Each row below holds a small network's activations on one input, seen along a few directions.
Each table varies a few parts of the input and shows all the possible inputs, shuffled.
Descriptions start from the smaller parts, as in this example, which fits no table here: values(3) and (point or line(11) or (ring(5) and line(6))).
Shared parts are said once, and a part with two or three values counts as separate values.

Other details of the inputs shift rows strongly along two fixed directions, in all tables alike. That doesn't count.

A family of inputs:
r1:  30 -54   8 -46  -7   7  -4 -28 -17  13  -3  38   1
r2:   6  13 -23  17  10  -8  29   3   0   3 -23 -23  15
r3:  -8  16   1  23  -8 -15  15   5  10   3  -2   6   3
r4: -16  19 -24  20   8   5  10  12  10  -7   0 -40  -3
r5: -12  37  -6  26  -1  -5   2  15  -7   1   0 -19  15
r6:   9  18 -32  20  -1  -3  23   7   6  14   1  -2  21
r7:   7 -42  38 -46  13  27 -30 -23 -10   4  16  22 -20
r8: -16  41 -12  23 -10  -1  -1  14  -7  -2   7 -24   6
r9:   7   6 -22  24 -23 -30  33   4   2   8 -10  15  15
r10: -14  29  12  28  -7 -13  11   9   8   0   3 -16   2
r11:   9 -53  30 -43  18  25 -23 -25  -9  -9  -8  10 -27
r12:  24  22 -46  28  -7 -34  27  23   3   9 -26  26  33
r13:   2  23 -33  21   3  -7  31   5   2   0 -15 -32  11
r14:   0 -40  27 -41  24  20 -36  -7  11 -19  -1   3 -29
r15:  29 -57  -3 -33   4   6   4 -28 -12  -2 -22  26  -7
r16:  -6  19 -13  29 -18 -17  22  10  11   1  -3   4  10
r17:  29 -47  20 -27 -11 -20  -6 -15   5   0 -14  57  -6
r18:   4 -44  34 -40  -5  20 -40 -20 -20  -9   7  30 -21
r19: -32  35  20   8  19  23 -21  11  10  -2  32 -45  -6
r20:  42 -48 -17 -26 -23 -19  12 -24 -32  15 -28  58  17
r21: -13  24  -2   7  19   8 -17  23  25  -2  21 -16  -2
r22:  14  15 -22  23 -26 -34  45   0  -3   8 -17  12  25
r23: -81  39  71  -2  26  59 -89  24  12 -35  67 -63 -59
r24: -11  28  -8  10   4   7   5   5   2   6  20 -26   6
Description of these inputs: line(4) and (point or ring(5)).
- Changing only the line(4) part turns r17 into r21. The same change can be made to r3. Which row results? => r7
- List by row number the other rows that have the line(4) part in common with r18. => r5, r8, r12, r20, r23
- Which other rows does r15 become when the line(4) part takes its other values? List them by row number. => r6, r16, r18

A family of inputs:
r25:  -5 -60  35 -53  34  34 -31 -18  15 -23   3  -4 -49
r26: -17  31 -21  19 -11   3   2   3 -20  -3   3 -33   8
r27:  26   5 -65  12  16   1  44  -1  -6  22 -25 -17  32
r28:   0 -52  57 -42  10  17 -31 -29   7 -20   6   8 -39
r29:   4 -41  58 -53   5  16 -48 -19   1   7  32  43 -23
r30:  -5  28 -38  18  29  13  -4  35  30  -4  12 -18  10
r31:  46 -42 -14   0 -39 -47  51 -29 -13  15 -47  65  19
r32: -11  47 -11  26   9   1  -7  31  24  -1  17 -14  12
r33: -20  24  -7  38   5 -13  13  23  17 -16 -17 -32  -4
r34: -24  51  -4  36 -12  -6  -9  27  11  -1  27   2   5
r35:  56 -34 -36 -12  -9 -35  23  -7 -21  20 -49  76  36
r36:   0 -43  41 -44  -6  17 -63  -5 -13 -19  18  32 -26
r37: -18  41 -15  25   7  11   7  17 -17  -1   1 -41   5
r38:  40 -41 -29   1 -28 -45  41 -17 -14   2 -55  45  16
r39:   3  -7   7  -7 -25   2   9 -23 -30  11   4  12   9
r40: -34  21  38 -18  14  42 -39  -5  -1  -9  35 -54 -23
r41: -22  30  10  33   2 -15  22  15  29   0  14 -30  -7
r42: -18  41  -6  21  -2   3  20   2   0  18  20 -36  18
- What is each input in this table made of? => values(3) and (point or ring(5))
- List by row number the other rows that have the values(3) part in common with r30. => r29, r32, r34, r35, r36
- Which other rows does r33 become when the ring(5) part takes its other values? List them by row number. => r28, r31, r38, r41

A family of inputs:
r43: -37  25  17  14  30  24 -48  34  27 -29  12 -28 -34
r44: -25  63 -14  58 -11 -15   9  30  -2   4   9 -18  21
r45: -37  22  15   6  30  37 -27  12  -4  -6  17 -58 -16
r46: -41  15  18  12  23  22 -32  31  32 -22  32 -31 -33
r47:  17 -56   9 -48   8  23  -9 -28 -31   0  -5  13 -11
r48: -45  48  47  19  -4   2 -32   8   5 -14  29 -34 -20
r49:  47 -17 -30 -16  10 -17   9   2  13  19  -9  47  27
r50:  11  12 -25  24 -30 -25  30   5 -17  14 -10  28  26
r51:  -8  -3  19 -27  28  21 -54  18  19 -10  32   3 -22
r52:   0  23 -12  12  14  -6  27   0  -6   5 -17 -34  12
r53: -23   1  58 -11  -9   1 -40  -4 -14 -15  12   0 -26
r54:  21  15 -13  24   8 -36  44   6  30   8 -22   8  18
r55:  12 -38  32 -26  16 -10 -20  -6  10 -16 -16  24 -23
r56:   8 -11  31 -35 -13   7 -26 -16 -10  23  31  35  12
r57:  42 -32  -8  -7   9 -23  31 -19  16  20 -25  50  19
r58: -45  33  40  20 -19   7 -22  10   8 -18  36 -39 -24
r59:  25 -27   1 -47  18  29 -19 -20 -18  11  16   7   7
r60:  12 -28  62 -36 -17  -9 -10 -32 -19   7   1  36 -12
r61:  -7   2 -17  27   1 -24  18  18  27 -11 -16  -8  -2
r62:   5 -36  40 -35 -31  -1  -6 -35 -14  13  17  36 -12
r63: -16  30   9  34 -31 -23  27   4   4   9  12 -14  10
r64:  27 -40  -1 -56  18  24 -30 -23 -28   8   8  16   2
r65:  10   6 -63  14  -8  -6  32  -3 -15   0 -32 -12  18
r66:  13 -50  28 -24   1  -3  -6 -15  17 -15  -5  19 -25
r67: -43  42  49  19  -1  18 -30   6   9   1  45 -28 -12
r68:   2 -39  26 -34 -31   7 -31 -19 -27 -12  -3  39 -23
r69: -30  11  21   7  21  22 -21  21  35 -15  31 -24 -27
r70:  39  -7 -24  -7 -25 -23   5   0 -24  26  -6  53  40
r71:  -5  10 -21  11  -3  -3  31  -2  -1   4 -12 -40   7
r72:   0 -33  12 -30  13  34  -6 -27 -15   1   9  -7  -9
r73:  24 -21  16 -37  17   9 -18   4  21  15  21  27  -4
r74:  -1  19 -18  32  17 -12  11  32  22   1 -11  -4   5
r75:  11   8 -36  11   3   1  52 -13  -3  24  -9 -12  31
r76:  33 -40  11 -62  15  24 -14 -32 -19  23  15  16   9
r77: -12 -26  45 -21   6  10 -14 -11  34 -15  15  -5 -33
r78:  31   5 -54   5   9 -21   2  29  10   5 -21  32  30
r79:  11   5 -55  12   1   3  29   4 -20   3 -30  -8  21
r80: -14  59 -59  27  21  14  -4  31  -1  -3   9 -45  28
r81:   5 -38  16 -30   2  15  -5 -17 -17 -15  -3 -21 -22
r82:  23 -62  13 -56  -2  22  -3 -45 -23   4  -5  15 -14
r83:  -4  34  -6  18  12  -4  38   2   3  11  -9 -43  14
r84:  20  25 -27   9 -20 -21  14   6 -11  29   4  35  44
r85:  24 -24 -22   2 -33 -20  12 -13 -32   8 -28  56  19
r86: -37  21  25   3  11  28  -3   0  14  -9  29 -75 -23
r87: -39  30  18   7  31  40 -24   3   5  -6  25 -58 -14
r88:   9  29 -16  29 -23 -34  14   8 -21  -6 -32  19  15
r89:   0  13 -14  23   8  -6  32  16  35  10   6   2   9
r90:  14  -1 -36  23  -7 -30  25  20  18 -18 -37   7   6
r91: -44  33  31  13 -19  15 -29   8   6  -9  44 -30 -24
r92: -19  13  22 -14  -6  23 -67  10 -11 -12  33   8  -7
r93:  -7  19 -16  25   4 -10  29  12  40   2  12 -13   0
r94: -46  26  37  18 -16   4 -30  15  -1 -23  33 -35 -30
r95:  11   5 -26  29 -41 -35  22   2 -19  -3 -31  20  19
r96:  26   9 -29  13   9  -2  52  -7  -8  27 -19 -11  34
r97: -50  30  26  16 -16  13 -36  13   0 -13  40 -28 -28
r98:  17 -50   7 -36  17  28 -27 -27 -34  -8 -22  14  -9
r99:  35 -23 -17 -11   5 -16  28 -19 -27  10 -45   6  13
r100: -17 -16  24 -31   9  35 -10 -24   0   3  26 -36 -24
r101:  16  -9 -48  18  -6 -26  22  12  13  -7 -30  22   9
r102: -16  43 -16  47 -13 -10  -6  20 -11  -3  -7   0  14
r103:  16 -64   7 -54   1  17 -13 -41 -29   0  -7  15 -19
r104:   5 -36  36 -29 -23   6 -14 -24 -22   8  11  42  -8
r105:  25 -54  43 -44  14  -7 -14 -22   5  -8 -19  42 -26
r106:  13  -5 -50  17 -12 -14  35   0 -18  -1 -44 -18  19
r107:  -9  18 -28  26   4 -12  16  25  29 -10   0 -10  -5
r108: -20  37 -43  45  11  -7   8  37  29 -18  -6 -15   6
r109: -13  34  -2  34 -23 -10  27   7   1  20  20   0  20
r110:  14  16 -12  28 -20 -23  29  -2 -14  23 -15  31  32
r111:  -9  44 -21  45  20 -10  18  30  37  -3   2 -16   9
r112:  41 -40 -24 -14  -9 -24  35 -15  15   8 -27  48  10
r113: -11 -14  33 -17  21   7 -44   7  15 -33 -12   3 -37
r114:  14  13 -41  19   6 -15  28   4 -21  -2 -47 -15  19
- What is each input in this table made of? => values(3) and line(4) and (point or ring(5))
- Changing only the line(4) part turns r113 into r55. The same change can be made to r88. Which row results? => r53
- Changing only the line(4) part turns r64 into r80. The same change can be made to r70. Which row results? => r92
- Which other rows does r110 become when the values(3) part takes its other values? List them by row number. => r87, r111
- List by row number the other rows that have the line(4) part and the values(3) part in common with r89. => r54, r57, r73, r77, r93
- Start at r90 and move only the ring(5) part, one step at a time. The first step leads to r101. Which rows follow, in order? => r108, r43, r113
- Which other rows does r82 become when the line(4) part takes its other values? List them by row number. => r65, r100, r103
